A small network was shown many inputs. Here are its activations along a few directions, one row for each input.
In each table, some parts of the input vary, and every possible input appears once, in random order.
A made-up example of a description, with smaller parts first: one of 8 places around a ring, together with either a single point or one of 9 places along a line or (one of 3 separate values, together with one of 6 places along a line).
Shared parts are said once, and a part with two or three values counts as separate values.

Table:
x1: [-15   0  -6  -2   0   1   4  22   7   8  -1  12   8   7]
x2: [ 10   2  10   2 -10  -2  -1   5 -13  -7   2   5  -4   2]
x3: [  4  -5 -15 -12 -10   6   0  13   9 -19  -1  -8   3  21]
x4: [-5 13 14  3 -2  0  3  3 -3 -2  5  7  6 -8]
x5: [  0   6 -13 -15   1  18   6   0   7 -14   2 -10  10   3]
x6: [ -9  10  14  14  -6 -12   5  15  -1  13   1 -12  -6   9]
x7: [ 7 -6 -2 -3  3 11  5  0 -4 -2 -2  8 18 -6]
x8: [ 12   4  19  11  -1  -1   6  -7 -12   3   0 -16   3  -4]
x9: [-15   9  11   9  -5  -7   1  17   2   3   3  10   0   4]
x10: [ -2   2  11   6 -12 -11  -3  14  -1  -7   2   9   0  10]
x11: [ 6  3 16  7 -2  4  2 -5 -9 -7  1  6  9 -9]
x12: [  5   3  13  12 -12 -16   1  13  -4   3   0 -12  -6  16]
x13: [ 0 -8 -6 -4 -7 -3  0 20  4 -2 -1 11  9 13]
x14: [ -1 -31 -22  -4  58 -16 -30 -92  31  36 -17  17 -46 -55]
x15: [ 16   4  13   7 -10  -6   2   4 -16   2   0 -17 -10   7]
x16: [-37 -12 -17  15  27 -24 -24 -53   6  30   3  20 -32 -40]
x17: [-4  4 -4 -7  3  8  7  7  2  3  1 10 15 -5]
x18: [ 15  -4 -17 -16  -8  17   0   4  -2 -19  -1 -13  -1  12]
x19: [-11   2 -15 -10  -3  11   5  15  12  -9   0  -8   3  15]
x20: [11 -7 -8 -8 -5  7  1 10 -7 -2 -1  7  5  5]
x21: [  1  14  17   8  -2  -5   7   0  -6   8   4 -14   1  -3]
x22: [ 11  -3 -11 -11   2  21   4  -7   1 -19  -1 -12  12   2]
Q: What do these inputs look like to the network?
A: either one of 2 separate values or (one of 4 places along a line, together with one of 5 places around a ring)
Q: Start at x8 and move only the place on the line of 4, one step at a time. The first step leads to x11. Which rows follow, in order?
A: x7, x22
Q: Which other rows does x1 become when the place on the ring of 5 takes its other values? List them by row number.
A: x7, x13, x17, x20

Table:
x23: [-28  13  17  18  -3 -19  12  23 -18  35  11  15  20 -12]
x24: [ 39 -17 -17 -20  15  22  -6 -35 -12  -4  -9 -15 -12 -16]
x25: [ -4  -2 -19 -24  -1  12  14  12  -4  -4   9  22  45  -6]
x26: [ 14   6  32  20   8 -14 -13 -34 -14  11  -4 -17 -43 -20]
x27: [  7 -13 -49 -32  21  12   0 -37  25   8 -13   3 -37   1]
x28: [-47   3   7  25   6 -22 -24  12  23  11   2  36 -17  -9]
x29: [ 38  11   2 -13   0  37  23  -4 -12 -11  -5  -5  20  -3]
x30: [-27 -27 -37 -19  11   6  -8   4  22  -5  -3  37  16   0]
x31: [ 17  18  10  -6 -68  12  26 110 -17 -46  10 -46  36  89]
x32: [ 12  20  63  28  -1  -2   5  -6 -12  -8  -1 -14   4 -12]
x33: [-21 -11  -8  22  12 -44 -30 -46  19  13   4 -16 -31 -12]
Q: What do these inputs look like to the network?
A: either a single point or (one of 2 separate values, together with one of 5 places around a ring)

Table:
x34: [-13  12  34  27  -9  -9  15  41   0  13   7  34  56  -9]
x35: [-30  -6 -41 -12  -2  12  -6  61  31  -3  -5  -1  -5  50]
x36: [ -8   6   0  -7   4  33  16  43  19 -14  -1  52  56   2]
x37: [-39 -53   3  15  32 -66 -51 -68  13  58   3  62 -49 -31]
x38: [-21  20  15  13 -14 -15  11  41 -27  20  22  28  36  -2]
x39: [ 35 -60 -53 -28  31  -2 -54 -79  15  15 -32  39 -40 -45]
x40: [ 13  35  55  13 -14  -8  12  22 -45  11   8   3  13  -4]
x41: [-34   1  -5  21 -16 -31  -7  59  12  24   4 -19  -6  38]
x42: [  6  34  38  15 -31 -32  15  27  -5  12  -2 -26 -19  28]
x43: [ 36  -7  12 -30  -2  48  21  20   7 -32  -6  13  55  -2]
x44: [ 62 -48 -28  23  34 -28 -31 -79 -13  16 -22  26 -65 -51]
x45: [ 22  -2 -26 -41 -24  20  19  24  22 -24  -1 -24   6  38]
x46: [  2  29  45  23 -34  -7   2  22 -34 -10   4 -17  -2  -2]
x47: [ 48   4  22  -6  -9  22  24   3 -51 -13   2 -20  28  10]
x48: [ 20  27  74  26 -10  -3  16  23 -19   3  -7  10  32 -11]
x49: [  20    1  -28   11   57    4   -5 -111    4   25   -3  -36  -39  -90]
x50: [  4  20  34  22 -17 -24  -6  41  -7  16  -8 -43 -29  35]
x51: [-70  -8 -51 -17  68   2 -12 -87  37  35 -20  22 -24 -74]
x52: [ -1  35  49  22 -27 -21  -1  18 -18 -23   9 -24  -7  26]
x53: [ 43   4   4  -4 -26   0  26   8 -11 -14  -6 -48  -3  41]
x54: [-16  13 -20 -21   0  27  13  43  -8  -7  14  46  37   9]
x55: [-32  11 -26 -10 -13  15  -1  39  22 -41  14  18  16  39]
x56: [ 18  -8 -17 -30 -26  43   9  19  -7 -44   5 -16  21   7]
x57: [ 34   4  16   3 -21  10  12  -1 -23 -46   3 -46   8  39]
x58: [-37  18  10  22 -26 -29  -3  37   3 -15  22   0  16  28]
x59: [ 54  -4  40   7  -5  27  28   3 -25 -22 -12 -10  47   2]
x60: [ 40 -10   1   4 -12   7   5  21 -13  -9 -13 -63 -13  48]
x61: [-31 -52 -40 -17  43 -31 -56 -68  28  31 -23  79 -39 -19]
x62: [ 14  -2 -13 -33 -20  30   5  16  11 -58   9 -23  15  35]
x63: [-33  13   5  24 -34 -14   0  40 -16  -1  18   7  20   0]
x64: [ 30   0  -8 -43  -6  43  17  20 -18 -23   9   4  37   4]
x65: [-32  14  -1  14 -30 -39  15  46  13  21  10  -3   4  31]
x66: [-27   5 -29  -9 -20  28   2  42   4 -28  10  25  20  11]
x67: [ 36  -3  11   6 -28  23  16   2 -39 -34  -1 -39  12  11]
x68: [ 18 -17 -30 -34  -9  27  -2  38  21 -20  -7 -41  -5  45]
x69: [-26   8 -37 -19 -16   4  16  47  32  -7   2  15   6  43]
x70: [  -7   -3  -52  -34   80   10  -17 -101   38   15  -19  -22  -20  -79]
x71: [ -31   14   24   31   58   -6  -15 -109   20   59   12  -15  -59  -77]
x72: [ -78  -10   -8   23   59  -15  -16 -100   31   71    8    5  -33  -67]
x73: [ 13 -33  21  34  35 -55 -33 -64  -5  42  -9  48 -85 -57]
Q: What do these inputs look like to the network?
A: one of 5 places around a ring, together with either one of 2 separate values or one of 6 places along a line
Q: The inputs of x44 and x37 match in every part but the place on the ring of 5. If x59 is changed in the same way as x44 into x37, which row does it become?
A: x34
Q: The inputs of x61 and x39 match in every part but the place on the ring of 5. If x55 is changed in the same way as x61 into x39, which row does it become?
A: x62
Q: Which other rows does x72 become when the place on the ring of 5 takes its other values? List them by row number.
A: x49, x51, x70, x71
Q: Which other rows does x59 become when the place on the line of 6 takes its other values? List them by row number.
A: x47, x53, x57, x60, x67

Table:
x74: [-15  10   8   3  -8   3   7  35   1   0   5  25  25   3]
x75: [-12  13  18  18 -19 -20   4  25  -8   5   7  -6  -8  20]
x76: [-11  16  34  19 -11 -11   9  19 -12   2   5   3  13   0]
x77: [  7   4   5   7 -16  -8   2  20  -5   0  -1 -27 -12  25]
x78: [ 14 -10 -20 -21  -6  15   2  10  11 -22  -5 -12   4  22]
x79: [ -5  -8 -20  -6 -14   0  -3  27   8 -11   0  -8  -2  30]
x80: [ 24   2   2  -5 -10   3   3   0  -2 -15  -3 -31  -5  18]
x81: [  1 -23   5  19  51 -37 -35 -97   4  53 -12  13 -62 -66]
x82: [  3   3  -1  -6  -3  21  14  10  -5 -11   2  20  36  -4]
x83: [-36 -26 -47 -12  66  -7 -29 -84  38  44 -10  34 -41 -63]
x84: [  9  11  25   8  -7   5  13   1 -18  -7   4  -6  24  -9]
x85: [-22   5  -8   4 -17 -11  -1  36   5  -2   8  14   4  23]
x86: [ 16  -3 -13 -22   0  30   6   4  -2 -22  -2   1  17   2]
x87: [ 25   7  10  -5  -5  16   6  -5 -15 -15   2 -20   9  -3]
Q: The inputs of x82 and x84 match in every part but one. If x74 is changed in the same way as x82 into x84, which row does it become?
A: x76
Q: What do these inputs look like to the network?
A: one of 2 separate values, together with either a single point or one of 6 places around a ring
